These are the activations of a small neural network, seen along a few directions. Each row is one input.
Each table varies a few parts of the input and shows all the possible inputs, shuffled.
Descriptions start from the smaller parts, as in this example, which fits no table here: line(6) and (point or line(9) or (values(2) and ring(8))).
Shared parts are said once, and a part with two or three values counts as separate values.

Other details of the inputs shift rows strongly along two fixed directions, in all tables alike. That doesn't count.

A family of inputs:
R1: [ -7  -9   4 -37 -57 -17  32  -5 -26 -33  25 -71  13]
R2: [ 50  -5  15   7  26   6   8 -35  38   2  71  -1  53]
R3: [ -8 -14 -27  17  41  15 -23 -20  34   4 -22  53 -38]
R4: [ 37   5  34  -8  -9 -30  -5 -29  42  37  39   9  44]
R5: [ -8  20 -18  20  46  16 -32   3  17  30 -37  48 -18]
R6: [ 47  -6  40   1 -11 -28  -6 -28  25  35  44  18  44]
R7: [-10  -3 -34  18  48  14 -35 -20  24   9 -25  45 -29]
R8: [ 31   0  21 -20   7 -27 -28 -49  36  23  46  -7  41]
R9: [  6   6   4 -23 -51 -34  15  15 -38 -30  15 -72  21]
R10: [-51  -8 -28   9 -18  19  34  41 -36 -46 -49 -10 -50]
R11: [-34   7 -29  10 -17  25  10  51 -68 -30 -52  -9 -44]
R12: [  3  -4  -5  30  37  20 -21   4  11  22 -28  66 -27]
R13: [ -5  11  20 -35 -58 -16  34  18 -33 -12  15 -66  25]
R14: [ 32   8  34 -10  12 -32 -24 -32  31  30  38  -7  50]
R15: [-17 -15 -24  20  38  17 -12 -23  38   6 -20  56 -35]
R16: [ -7  -5 -13  28  46  10 -19  -3  30  10 -30  53 -28]
R17: [  9   7  14 -31 -66 -26  26  22 -31 -23  15 -61  15]
R18: [-57  -1 -24   3  -7  27  32  41 -42 -37 -52 -19 -43]
R19: [ 13 -23  -7 -11 -41   2  41  22 -21 -43  52 -74  14]
R20: [ 42   9  43  -7   3 -23 -26 -25  12  41  41   6  51]
R21: [-47  -1 -17   6 -17  37  30  48 -61 -26 -50  -6 -42]
R22: [-19  21  -5  13  49  25 -29   4  17  33 -35  48 -15]
Each input here is: values(2) or (line(4) and ring(5)).
- A walk changes only the ring(5) part. It starts at R22 and steps to R13. List the rest of the walk in order. => R4, R17, R5
- A walk changes only the line(4) part. It starts at R20 and steps to R22. List the rest of the walk in order. => R14, R8

A family of inputs:
R23: [ 25  12   9   5  21   3 -25 -11  15  29  13  25  18]
R24: [-36  -1 -35   6  14  39  10  22 -22 -24 -28  -3 -35]
R25: [ 14 -10   8   8  28  -2 -14 -33  23  14  22  16  18]
R26: [ 14   2  19   5  23 -10 -24 -24  10  29   9  21  22]
R27: [ 18  -7 -10  -8  11 -26 -33 -43  41  11  15  13   1]
R28: [ 25  -1  -1   7  27  10 -15 -21  27  15  27  20  14]
R29: [-28 -18 -23  14  -2  29  18  22 -23 -27 -28  13 -43]
R30: [ 15  13   9   1  25   1 -25 -15  16  34  10  18  21]
R31: [ 25  -6   2   6  17   7  -9 -18  34  22  27  24  10]
R32: [-35  -1 -31   3   0  35  21  23 -12 -21 -32   6 -40]
R33: [ 27   8  12  15  25 -12 -22  -8  20  22   9  22  19]
R34: [  8  15  18  -5  19  -3 -20 -16  26  37   5  20  19]
R35: [-46 -10 -19   4   7  27  16  14 -19 -27 -36   4 -38]
R36: [ 25   7  13   5  11   0 -19  -9  22  37  13  29  13]
R37: [-42  -3 -25  10  12  22  18  25  -8 -30 -37  -2 -37]
R38: [ 16  13  14  -1  10  -3 -15 -15  26  38   6  27  16]
R39: [ 25   3  26 -27 -76 -42  30  23 -35 -22  34 -75  33]
R40: [ 15   5  10 -51 -82 -57   3  -4 -34 -25  23 -82  21]
R41: [-34   8 -18  12  -3  13  14  36 -20 -14 -50   8 -36]
R42: [ 15  -5  16 -31 -71 -38  43   8 -18 -35  41 -81  32]
R43: [-38 -12 -22   8  -2  26  22  15 -19 -26 -34  11 -41]
R44: [ 15  -4  13 -28 -57 -34  32   7 -28 -38  45 -91  37]
R45: [  7   4  27  -2  16 -13 -19 -25  20  32   4  23  20]
R46: [  8  10  31 -37 -68 -44  28  16 -31 -22  26 -84  39]
R47: [-25 -11 -30  19   3  24  20  33 -12 -30 -29   6 -42]
R48: [ 25  -4  22   8   8 -11 -17 -17  16  32  12  32  14]
R49: [ 17   9  12  11  29 -14 -22 -12  21  26   5  14  22]
R50: [-37   1 -12   6  -8  18  12  24 -31 -11 -48  15 -37]
R51: [ 24 -12   8  11  24   0 -14 -29  21  10  26  24  15]
R52: [-43   1 -28  -1   9  36  16  21 -13 -22 -33   0 -38]
R53: [-25  -6 -33  19  13  27  13  30 -19 -37 -29   2 -37]
R54: [ 24   1  18   9  19  -7 -24 -20   9  25  12  28  19]
- The inputs of R34 and R52 match in every part but one. If R45 is changed in the same way as R34 into R52, which row does it become? => R35
- What do these inputs look like to the network? => values(2) and (point or (values(3) and ring(5)))
- Which other rows does R48 become when the values(2) part takes its other values? List them by row number. => R29

A family of inputs:
R55: [ 50 -13  26  11   6 -15  10 -22  29   8  62  -4  47]
R56: [ 33  11  35 -13   3  -5  -2 -24  21  34  50  -8  54]
R57: [ 42  -4  14   0  14  -9   8 -24  43   8  64 -18  48]
R58: [-12  -4  -3  33  44  35 -17   2  18  37 -39  86 -34]
R59: [-14  26  -2 -11 -15   3   6  36 -34  -9 -16 -38   5]
R60: [ 34  -6  12 -22 -11 -42 -24 -54  35  13  40  -7  28]
R61: [-21  15  -1 -17 -37 -24   4  20 -26 -11 -34 -25 -13]
R62: [ 29 -18   7  10  -8 -13  11  -7  24  -1  32   3  11]
R63: [-18 -15 -30  33  56  21 -10 -16  54   4 -30  69 -42]
R64: [-21 -16 -18  -7 -16   2  29   9  -5 -41   3 -38 -14]
R65: [-23  -7 -22 -21 -18  -3   1  -3 -23 -34  -6 -40 -18]
R66: [ -5 -10 -29  31  52  26 -37 -11  22  18 -32  74 -43]
R67: [ 42   2  47  -2  -5 -11   0 -21   7  34  47   6  53]
R68: [-26  15  -2 -17 -23 -16   1  21 -28 -11 -28 -36  -7]
R69: [-37  -2  -5 -16 -38   8  27  18 -31 -22 -32 -14 -28]
R70: [-16  -6 -21   0 -16  20  12  25 -52 -38 -12 -24 -21]
R71: [ 19   4  -4 -10  12   1 -15 -20  10   2  32 -17  23]
R72: [-18  12  -4  -2 -36  -6   8  47 -47 -12 -42 -15 -25]
R73: [ -8  18  -3  39  63  25 -34  15   7  37 -48  73 -19]
R74: [-30  -1   2 -19 -26   5  21   9 -26 -15 -11 -28  -8]
- The inputs of R66 and R72 match in every part but one. If R60 is changed in the same way as R66 into R72, which row does it become? => R61
- What do these inputs look like to the network? => line(4) and ring(5)
- A walk changes only the line(4) part. It starts at R57 and steps to R71. List the rest of the walk in order. => R56, R59
- Which other rows does R69 become when the ring(5) part takes its other values? List them by row number. => R56, R58, R67, R74
